Each row below holds a small network's activations on one input, seen along a few directions.
In each table, some parts of the input vary, and every possible input appears once, in random order.
Descriptions start from the smaller parts, as in this example, which fits no table here: values(3) and (point or line(9) or (line(4) and ring(8))).
Shared parts are said once, and a part with two or three values counts as separate values.
(in the rows, 128 means zero)

Other details of the inputs vary at random and push rows far along two fixed directions, the same in every table; ignore that.

A family of inputs:
r1: [ 57  55 197 153  92  89  99 113  95 121 127 120 133 120 151 137]
r2: [190 166  74 108 148 152 198 157 182 114 101 139 145 129 113 123]
r3: [208 189  72  97 172 166 131 159 159 122 115 157 137 113  85 138]
r4: [180 175  67 112 155 162 198 163 182 129 113 123 130 133 120 131]
r5: [ 38  69 177 143 100  91  89  96 105 144 142 104 120 113 158 139]
r6: [215 175  75 106 167 178 134 169 153 111 119 164 140 121  87 133]
r7: [ 72  91 176 162 110  85  40 114  66 127 144 153 146 110 121 160]
r8: [184 140 119  99 141 163 102 112 120 125 140 130 113 165 126  95]
r9: [139 102 129 122 146 123 111  68 135 134 132  98 139 210 184 147]
r10: [ 85 144 103 146  95 125 178 183 149 142 138 131 118  38  91 125]
r11: [105 112 125 124  83 136 169 181 150 121 132 133 123  34  85  97]
r12: [143 107 144 140 154 103 125  87 126 116  99 124 163 219 172 157]
r13: [ 90 131 108 158  98 133 182 195 146 135 142 136 120  45  93 120]
r14: [186 145 109 120 159 148  94 132 123 115 119 157 150 157 116 147]
r15: [140 113 135 145 151 109 123  86 128 128 114 112 151 221 181 157]
r16: [132 112 131 119 157 118 111  67 138 143 126  92 133 205 184 155]
r17: [ 88 118 107 118  89 147 161 171 156 137 146 120 107  32  92 101]
r18: [160 130 140 123 175 121  59  90 101 118 113 142 154 201 151 175]
r19: [114 151 107 133 110 137 112 189 120 128 140 165 125  23  59 130]
r20: [ 58  53 195 154  87  87  96 111  94 123 127 119 139 123 149 132]
r21: [ 46  73 183 175 104  73 111 118  91 125 123 133 144 125 149 156]
r22: [ 80 114 158 127  95 129  86 143  85 137 160 133  96  70 103  99]
r23: [ 85 147 169 173  99 102 116 152  70 127 145 158 110  80  98 111]
r24: [ 46  59 175 148  90  95  89  97 102 135 151 108 128 119 154 130]
r25: [179 182  66 111 157 153 196 154 188 136 112 122 129 127 119 132]
r26: [ 56 105 150 158 102  95 146 159 115 130 123 136 136  75 116 142]
r27: [145  97 156 110 151 116 113  79 132 115 100 104 146 209 176 147]
r28: [ 83 123 103 131  96 150 171 182 149 145 153 118 108  38  97 114]
r29: [177 194 124 126 151 124 128 110 109 123 118 143 121 164 121 121]
r30: [166 118 152 108 152 138  68  72  97 124 136 122 116 210 162 119]
r31: [ 38  61 178 146 100  98  90 104  99 137 144 103 123 120 159 137]
r32: [193 157  87  83 148 164 186 149 191 120  99 121 128 120 114 112]
r33: [ 92 106 113 127  90 157 166 182 152 131 148 129 108  38  96  97]
r34: [165 157 159 146 153 107  94  81  81 118 118 141 135 220 157 131]
r35: [157 120 100 117 141 155 149 116 156 133 132 109 133 168 151 127]
r36: [161 128 147  99 150 128  62  61 100 130 132 115 113 204 161 122]
r37: [139  96 133 130 154 127 114  76 131 132 130  97 136 215 183 147]
r38: [117 140 119 114  87 156 122 172 116 134 165 145  93  34  73  75]
r39: [ 78 155 166 164 102 100 114 151  70 131 141 152 109  78 101 116]
r40: [205 226  90 112 160 151 168 149 141 126 116 149 113 127  94 104]
r41: [151 133  96 108 144 145 145 105 159 139 129 101 126 160 149 135]
r42: [ 61 108 139 167  90  97 140 151 119 139 144 126 129  77 123 135]
r43: [212 216  89 115 149 157 167 150 137 117 122 155 120 132  94  97]
r44: [156 144 108 119 151 120 158 116 154 120  98 126 147 162 140 147]
r45: [190 141  72  91 140 188 181 150 188 122 123 120 126 132 120  98]
r46: [153 147 110 121 159 118 159 118 157 125  97 125 146 160 141 148]
r47: [159 131 149 100 157 125  64  63 102 134 131 113 112 202 162 123]
r48: [ 70  91 161 133  85 104 130 142 123 128 126 121 124  67 113 121]
Each input here is: ring(6) and (values(3) or ring(5)).
Q: Changing only the ring(6) part turns r25 into r4. The same change can be made to r16. Which row results?
A: r28
Q: Changing only the ring(6) part turns r37 into r41. The same change can be made to r23. Which row results?
A: r29
Q: Which other rows agree with r34 in the ring(6) part? List them by row number.
A: r8, r12, r14, r15, r20, r35, r45
Q: Which other rows does r8 become when the ring(6) part takes its other values? List them by row number.
A: r22, r30, r36, r38, r47
Q: Which other rows does r20 become when the ring(6) part takes its other values? List them by row number.
A: r1, r11, r27, r32, r48

A family of inputs:
r49: [195 167  87 112 145 149 180 134 175 118 108 133 136 155 126 116]
r50: [ 67 101 137 136  66 128 137 172 126 131 151 131 118  22  89 109]
r51: [101  95 160 130 147 100  96  83 106 120 110 120 145 186 168 163]
r52: [111 111 160 157 135  93 112  84 103 132 126 109 143 194 172 164]
r53: [169 157  82 100 160 156 172 146 170 119 105 135 131 130 114 121]
r54: [191 146  92 111 140 164 167 154 168 114 113 136 144 133 114 118]
r55: [124 125 172 133 149  95  63  80  84 128 113 132 131 179 152 155]
r56: [169 154  84  87 155 162 166 137 173 127 113 122 118 127 117 113]
r57: [182 162  84  88 164 160 170 131 175 129 110 120 119 147 132 110]
r58: [ 70 136 133 155  83 128 122 184  93 142 163 151 107  34  76 108]
r59: [208 141  91  95 146 167 157 139 174 122 119 123 126 150 123 107]
r60: [107  95 150 146 139 106  89  86 107 125 127 116 152 189 170 170]
r61: [129 130 162 142 148  89  54  74  93 134 133 127 140 173 150 165]
r62: [ 68 101 147 155  93 122 143 198 118 131 138 145 112  28  88 116]
r63: [ 92 147 150 138 106 110 108 168 107 133 138 149 112  27  76 125]
r64: [ 65 106 133 164  84 129 140 193 120 137 152 140 126  28  90 126]
r65: [106 111 154 157 138  92 104  82 111 134 125 115 140 195 174 159]
r66: [200 150  80 116 162 165 162 153 169 124 120 133 134 154 125 129]
r67: [115 116 155 145 140 111  75  84  78 128 144 127 130 198 163 139]
r68: [181 166  84 101 168 153 177 139 171 123 102 135 132 150 129 121]
r69: [176 167  80 113 142 160 173 140 174 135 128 113 117 133 126 114]
r70: [195 164  87 101 140 156 174 126 177 124 115 116 124 151 129 104]
r71: [119 102 171 138 119  94 109  70 106 129 125  99 136 189 172 140]
r72: [ 98 105 179 138 127  96 111  86 100 133 123  98 124 170 168 145]
r73: [ 90 122 142 152  89 135 126 159 103 122 157 160 107  43  89  91]
r74: [182 160  66 107 163 158 167 135 174 126 116 131 138 151 123 130]
r75: [ 69 119 146 162  68 107 166 178 117 130 142 138 123  31  88 113]
r76: [ 64 103 149 139  85 134 137 187 123 137 145 128 108  23  91 112]
r77: [ 65 109 135 123  93 128 139 165 126 134 140 128 110  39  97 119]
r78: [104 111 169 146 142  91 109  85 109 126 110 117 136 193 174 153]
r79: [185 155  70  90 154 170 159 129 175 129 126 117 129 147 126 129]
r80: [ 96  90 154 142 126  89  97  81 109 124 119 126 149 170 157 144]
r81: [ 97  92 158 134 120  91  97  76 112 135 128 113 135 168 167 130]
r82: [ 73  98 144 143  69 130 136 180 125 135 151 131 118  25  89 104]
r83: [120 126 154 142 139 100  66  86  79 133 134 125 136 192 155 151]
r84: [114  89 159 138 136 115  81  84 111 137 136 103 139 188 173 155]
r85: [ 60 125 152 158  84 112 167 185 114 132 136 134 113  30  91 120]
r86: [105 119 175 137 136 105  75  95  75 128 127 131 126 175 148 138]
r87: [194 154  95 103 165 170 167 152 168 115 103 131 137 150 124 129]
r88: [ 60 107 128 143  77 133 134 178 125 141 160 126 114  23  92 122]
r89: [122 117 168 141 125  90  64  82  85 128 123 138 138 162 142 145]
r90: [ 79 134 140 146  72 115 120 181  93 132 149 153 116  29  72  99]
r91: [188 157  88  96 163 168 168 145 169 111 103 130 138 148 123 134]
r92: [ 70 126 136 163  91 138 124 172 100 134 170 157 100  25  85 101]
r93: [181 147  81  86 135 163 164 133 173 120 120 125 131 127 115 113]
r94: [ 89  93 146 136 131 101  88  78 112 141 137 107 132 167 163 148]
r95: [ 91  94 147 145 133  99  94  90 106 129 129 120 148 170 162 165]
r96: [118 126 170 131 144  99  70  88  77 126 118 127 132 190 155 146]
r97: [171 165  71 116 153 153 175 146 171 132 121 135 134 134 123 123]
r98: [111 108 166 141 121 104  79  88  76 120 138 134 132 178 152 123]
r99: [184 163  69 100 158 161 166 129 177 137 125 117 124 148 133 115]
r100: [ 66 103 135 150  72 121 144 181 122 123 142 144 131  25  86 118]
r101: [208 144  89 109 151 160 164 148 170 114 110 137 138 153 121 116]
r102: [ 75 125 135 154  82 121 156 166 121 145 155 113 109  46 103 117]
r103: [ 96  87 155 129 120  95  91  73 113 131 128 113 137 167 160 135]
r104: [ 89 142 130 152  96 118 109 169 103 142 149 152 113  38  80 125]
r105: [ 95  89 168 124 130 110  88  89 107 127 124 106 131 164 164 152]
r106: [118  84 159 140 139 109  80  87 110 139 137 106 130 189 172 150]
r107: [126 122 173 139 130  82  58  78  91 126 127 134 142 154 139 150]
r108: [180 150  80 100 140 157 171 142 169 113 112 138 143 130 113 121]
r109: [200 173  98 103 171 180 151 132 147 111 121 147 112 147 119 104]
r110: [199 147  96  91 162 171 158 146 171 124 113 120 117 149 126 115]
r111: [ 97  96 157 146 125  85 104  84 109 128 120 128 147 172 164 140]
r112: [184 176  95  99 155 171 154 153 136 115 123 143 114 139 110 101]
r113: [209 178  91  98 147 165 146 136 143 118 121 145 129 157 107 103]
r114: [186 169  93  97 156 160 176 133 175 127 109 113 115 150 132 112]
Q: What do these inputs look like to the network?
A: values(3) and (line(6) or (values(2) and line(8)))
Q: Which other rows does r99 become when the values(3) part takes its other values? List them by row number.
A: r57, r81
Q: Which other rows does r60 become when the values(3) part takes its other values? List them by row number.
A: r91, r100

A family of inputs:
r115: [160 138  96 115 122 159 150 149 156 124 131 136 127 101 108 111]
r116: [155 127 141 126 149 119 114 111 126 119 107 132 141 170 140 148]
r117: [152 136 138 124 146 129 117 105 111 117 116 135 133 177 142 126]
r118: [142 110 122 105 143 137 111  95 136 133 129 106 130 169 152 135]
r119: [148 138 100 116 120 158 177 149 162 130 136 115 113 110 120 103]
r120: [ 74 116 156 164 114  98 102 133  88 132 138 140 133 111 126 150]
r121: [148 128 126 137 158 120 114 113 125 126 115 135 147 171 143 156]
r122: [150 147 129 114 149 129  91  92 116 137 131 123 116 169 145 126]
r123: [ 84 109 167 152 101 112  92 125  84 130 147 134 122 111 127 121]
r124: [ 83  94 169 148 108 100 100 130  93 123 132 139 130 109 124 128]
r125: [146 148  87 126 136 145 156 157 162 126 121 140 138 103 106 137]
r126: [147 113 128 118 135 130 123  99 135 127 128 107 138 176 155 128]
r127: [149 135 133 112 149 141  90 102 116 128 129 125 122 172 142 131]
r128: [ 76  86 152 133 106 114  83 117 106 133 147 124 124  98 130 137]
r129: [148 137  99 109 123 149 172 154 159 125 120 130 127 108 112 108]
r130: [144 146 104 118 129 145 185 155 167 127 116 119 122 105 122 118]
r131: [ 81 126 168 155 107  86 106 120  87 132 135 133 124 106 124 136]
r132: [147 116 131 116 142 125 118 101 134 114 116 127 143 170 146 134]
r133: [135 113 126 110 146 139 124  93 139 133 132  97 121 171 160 130]
r134: [153 149 135 124 144 118 119  97 113 125 119 133 125 174 141 123]
r135: [164 173 103 119 126 151 148 148 138 133 137 140 112 105 103  97]
r136: [153 143 140 126 148 124 118 109 116 118 111 132 138 172 141 142]
r137: [ 97 117 135 143  89 134 130 180 117 130 150 145 114  39  86 104]
r138: [155 181  88 130 140 137 161 157 141 130 131 140 124 105  98 126]
r139: [ 57  97 151 163 110  95 130 128 117 141 136 116 129 112 148 146]
r140: [ 83 118 133 142  92 122 146 174 132 128 133 144 129  33  89 123]
r141: [135 122 118 129 147 117 132 110 141 131 117 116 149 174 156 156]
r142: [ 83  92 162 136 112 114  77 126  96 134 146 130 120 101 125 133]
r143: [142 139 102 115 126 151 184 151 163 126 121 122 116 110 121 103]
r144: [148 144 101 114 126 143 172 157 164 126 113 126 132 104 111 122]
Q: What do these inputs look like to the network?
A: line(5) and line(6)
Q: Which other rows does r132 become when the line(5) part takes its other values? List them by row number.
A: r115, r125, r128, r140
Q: A walk changes only the line(6) part. It starts at r143 and steps to r129. List the rest of the walk in order.
A: r132, r124, r117, r134

A family of inputs:
r145: [185 122 121  90 152 155  99  89 135 122 128 117 124 187 147 118]
r146: [ 30  82 153 172  79  87 155 173 125 132 129 131 139  36 109 145]
r147: [ 49  93 153 139  72 119  94 151  98 145 170 130 100  31  96 100]
r148: [163 147  84  90 117 184 146 172 158 129 146 133 107  66  83  91]
r149: [ 75 112 201 160 120  75  47  82  45 130 139 138 123 158 148 139]
r150: [ 67 106 191 180 121  63  70  90  63 134 132 133 141 161 157 164]
r151: [140 131  74 100 118 175 186 171 187 135 139 115 111  71 105  99]
r152: [192 160 128 111 168 138  91 101 111 113 115 148 137 186 132 135]
r153: [ 52 123 165 178  80  90 121 173  84 130 141 159 127  40  89 125]
r154: [ 50  41 181 143 107  95  76  82 102 138 140  95 131 157 178 152]
r155: [189 162 123 110 170 139  87 104 112 117 116 145 137 187 132 141]
r156: [152 135 115 127 156 117 173 101 159 122  96 109 151 199 168 152]
r157: [158 127 117 126 156 116 167 104 164 120  91 112 156 197 166 154]
r158: [173 188 100 114 128 161 148 181 132 121 129 163 111  68  68  94]
r159: [154 134 112 129 160 117 168 103 164 127  99 106 150 197 168 161]
r160: [162 178  84 129 134 151 166 192 148 122 122 161 134  72  75 125]
r161: [138 145  77 124 127 147 207 189 187 126 109 131 141  72  98 136]
r162: [158 186  82 133 132 150 170 185 147 124 126 161 129  73  78 121]
r163: [134 153  74 128 125 144 211 183 187 128 113 131 137  73 101 132]
r164: [177 167 122 132 164 121 131 104 119 119 109 139 143 197 145 141]
r165: [ 33  68 157 146  64 118 137 159 123 139 154 113 109  38 117 104]
r166: [179 135 122  93 148 152 111  85 130 128 131 109 113 192 153 108]
r167: [183 154 121 130 167 125 119 109 124 113 104 144 151 193 140 153]
r168: [ 75 108 192 159 125  76  35  82  51 132 141 142 130 153 145 151]
r169: [166 151  93  93 110 180 156 168 155 128 143 133 101  68  85  76]
r170: [158 112 115  99 149 147 148  90 159 130 122  93 124 197 172 120]
r171: [159 113 112 101 151 149 143  90 163 133 125  90 125 194 172 128]
r172: [ 34  62 153 144  69 121 130 159 123 137 155 117 116  34 113 112]
r173: [188 172 126 116 167 136  98  98 110 123 120 138 126 190 137 133]
r174: [ 68  75 191 141 105  94  50  70  73 141 156 105 114 155 164 130]
Q: What do these inputs look like to the network?
A: ring(5) and ring(6)
Q: Which other rows does r153 become when the ring(6) part takes its other values? List them by row number.
A: r150, r160, r162, r164, r167
Q: Which other rows does r170 become when the ring(5) part takes its other values? List them by row number.
A: r149, r156, r164, r166
